Each row below holds a small network's activations on one input, seen along a few directions.
In each table, some parts of the input vary, and every possible input appears once, in random order.
Descriptions start from the smaller parts, as in this example, which fits no table here: one of 5 places around a ring, together with either a single point or (one of 2 separate values, together with one of 4 places along a line) or one of 11 places around a ring.
Shared parts are said once, and a part with two or three values counts as separate values.
In the rows, zero is written as 128.

Other details of the inputs vary at random and push rows far along three fixed directions, the same in every table; ignore that.

Rows:
row 1: [125 146 126 124 108 130 140 145 122 153 177  61 127]
row 2: [193 141 151 156 140 112  96 136 101  96 139 159 111]
row 3: [115 152 120 146 109 144 146 152 148 151 177  74 116]
row 4: [118  89  90 128 120  15 147  26 202 124 185 174 198]
row 5: [193 130 161 156 132 117  96 143 102 117 139 170 117]
row 6: [112 148 130 160 106 134 153 153 139 160 166  72 122]
row 7: [195 135 159 152 125 116  96 146 104 115 137 171 120]
row 8: [107 114 122  93 139 146 124 114 118 120  88 127 131]
row 9: [194 129 160 156 131 116  96 141 103 119 137 169 115]
row 10: [105 121 112 101 143 143 128 115 114 115  85 127 129]
row 11: [ 97 125 118 111 136 161 131 125 145 116  87 141 123]
row 12: [184 143 164 178 129 120 106 148 125 105 129 170 113]
row 13: [101 110 122  95 142 142 130 127 117 127  90 138 128]
row 14: [108 119 123  89 135 146 125 116 119 118  88 129 134]
row 15: [ 93 119 129 127 138 153 139 124 134 124  78 139 128]
row 16: [123 139 125 134 105 130 144 150 119 170 174  72 129]
row 17: [116  96  80 136 125  13 152  26 198 119 182 174 196]
row 18: [ 95 120 119 115 142 162 131 122 142 117  90 140 120]
row 19: [103 110 120  94 140 141 129 127 118 128  88 138 128]
row 20: [103 115 121  91 136 142 130 130 119 126  88 139 131]
row 21: [114 149 120 148 110 143 144 150 147 153 177  73 113]
row 22: [103 114 121  92 138 142 130 129 119 126  88 139 131]
row 23: [106 126 112  98 140 143 130 117 115 112  85 129 132]
row 24: [106 114 123  98 133 148 130 124 116 134  85 139 139]
row 25: [195 134 161 148 136 115  91 135 105 101 142 159 113]
row 26: [123 153 115 132 113 126 144 145 118 147 175  62 126]
row 27: [ 96 119 118 116 141 161 130 121 143 119  88 140 118]
row 28: [112 147 131 161 108 134 154 151 139 161 167  72 120]
row 29: [112 153 130 156 103 134 154 155 140 157 166  73 125]
row 30: [191 130 158 149 136 110  96 147 106 111 141 169 107]
Each input here is: one of 5 places along a line, together with either one of 2 separate values or one of 4 places along a line.
Question: The inputs of row 29 and row 15 match in every part but the place on the line of 5. If row 7 is changed in the same way as row 29 into row 15, which row does it become?
Answer: row 5
Question: A walk changes only the place on the line of 5. It starts at row 25 and steps to row 4. List the rest of the walk in order.
Answer: row 8, row 1, row 14
Question: A walk changes only the place on the line of 4. It starts at row 17 and steps to row 4. List the rest of the walk in order.
Answer: row 30, row 9

Rows:
row 31: [145 134 146 148 124 129 123 143 135 128 141 140 118]
row 32: [124 126 124 130 145 139 119 113 134  98  98 153 121]
row 33: [115 130 125 120 120 133 142 149 109 158 140  93 128]
row 34: [123 122 130 130 139 135 126 126 134 116  94 164 124]
row 35: [116 133 125 115 117 134 138 144 113 151 140  88 124]
row 36: [156 139 141 141 125 115 121 129 107 124 134 124 130]
row 37: [ 85 128 113 116 134 156 143 125 134 124  94 113 128]
row 38: [109 138 126 128 120 149 139 148 138 142 143  93 118]
row 39: [122 116 133 134 138 135 127 128 132 123  92 166 127]
row 40: [109 122 108 132 113 104 145 105 174 141 167 126 150]
row 41: [144 135 144 163 125 126 127 141 126 129 134 137 123]
row 42: [107 130 112 150 114  95 155  97 164 137 153 117 155]
row 43: [115 138 125 122 120 134 141 141 107 146 139  86 129]
row 44: [155 134 132 130 130 116 117 139 112 122 144 131 122]
row 45: [136 125 124 112 145 128 115 104 114 100  97 141 131]
row 46: [154 133 137 133 127 115 121 140 110 130 142 134 123]
row 47: [116 126 132 116 118 136 139 148 113 159 142  93 129]
row 48: [117 133 125 108 121 138 134 145 117 145 147  87 125]
row 49: [135 114 128 100 136 134 111 120 120 116 104 157 133]
row 50: [152 130 142 143 126 115 122 137 105 132 137 131 130]
row 51: [146 136 141 152 123 126 122 142 133 127 137 137 116]
row 52: [ 84 115 126 113 130 157 145 134 137 145  94 123 130]
row 53: [124 123 125 127 142 137 123 125 136 108  97 160 123]
row 54: [131 121 125 113 142 126 117 116 112 106  98 150 134]
row 55: [156 133 134 129 127 116 114 137 115 122 143 128 122]
row 56: [125 112 138 127 132 143 121 127 137 128  96 169 130]
row 57: [159 131 133 120 128 126 108 132 118 123 153 130 119]
row 58: [125 122 137 143 136 135 128 117 129 116  84 156 133]
row 59: [130 112  97 139 118  35 146  53 176 121 178 150 187]
row 60: [ 95 119 121 106 131 143 143 120 109 140  88 107 142]
row 61: [125 122 125 123 143 139 116 117 140 103 100 155 117]
row 62: [118 134 122 105 125 140 131 139 118 140 151  84 120]
row 63: [149 145 138 158 126 128 123 132 131 113 133 126 121]
row 64: [154 129 144 128 125 118 118 139 114 131 144 134 125]
row 65: [156 123 144 130 120 122 116 141 113 142 144 139 129]
row 66: [ 81 111 102 124 128 104 154  84 167 127 113 147 160]
row 67: [148 137 138 142 131 132 116 136 138 116 148 133 111]
row 68: [157 133 131 126 131 119 111 131 116 117 147 125 116]
row 69: [116 122  98 116 125  88 142  97 149 134 170 115 149]
row 70: [148 134 143 146 120 133 120 142 136 132 142 143 119]
row 71: [112 148 120 138 124 149 140 132 133 129 138  80 117]
row 72: [127 120 127 117 140 147 113 117 142 109 105 160 120]
row 73: [117 140 116 116 127 138 134 134 111 134 146  80 122]
row 74: [147 138 136 149 125 127 119 141 136 119 140 134 115]
row 75: [ 84 117 121 117 129 154 144 132 135 144  91 120 128]
row 76: [147 140 131 147 133 129 119 137 135 115 145 133 109]
row 77: [ 93 112 119  97 130 143 139 129 114 147  94 114 135]
row 78: [157 129 141 126 121 122 115 139 115 135 146 137 126]
Question: What do these inputs look like to the network?
Answer: one of 2 separate values, together with one of 4 places along a line, together with one of 6 places along a line
Question: The inputs of row 51 and row 75 match in every part but the place on the line of 4. If row 42 is changed in the same way as row 51 into row 75, which row does it become?
Answer: row 58
Question: The inputs of row 34 and row 76 match in every part but the place on the line of 4. If row 35 is changed in the same way as row 34 into row 76, which row does it become?
Answer: row 68
Question: Change only the choice among 2 separate values in row 48. List by row number the other rows that result.
Answer: row 38
Question: Change only the place on the line of 6 in row 68. List by row number the other rows that result.
Answer: row 45, row 57, row 62, row 69, row 73
Question: Change only the choice among 2 separate values in row 32. List by row number the other rows that result.
Answer: row 73
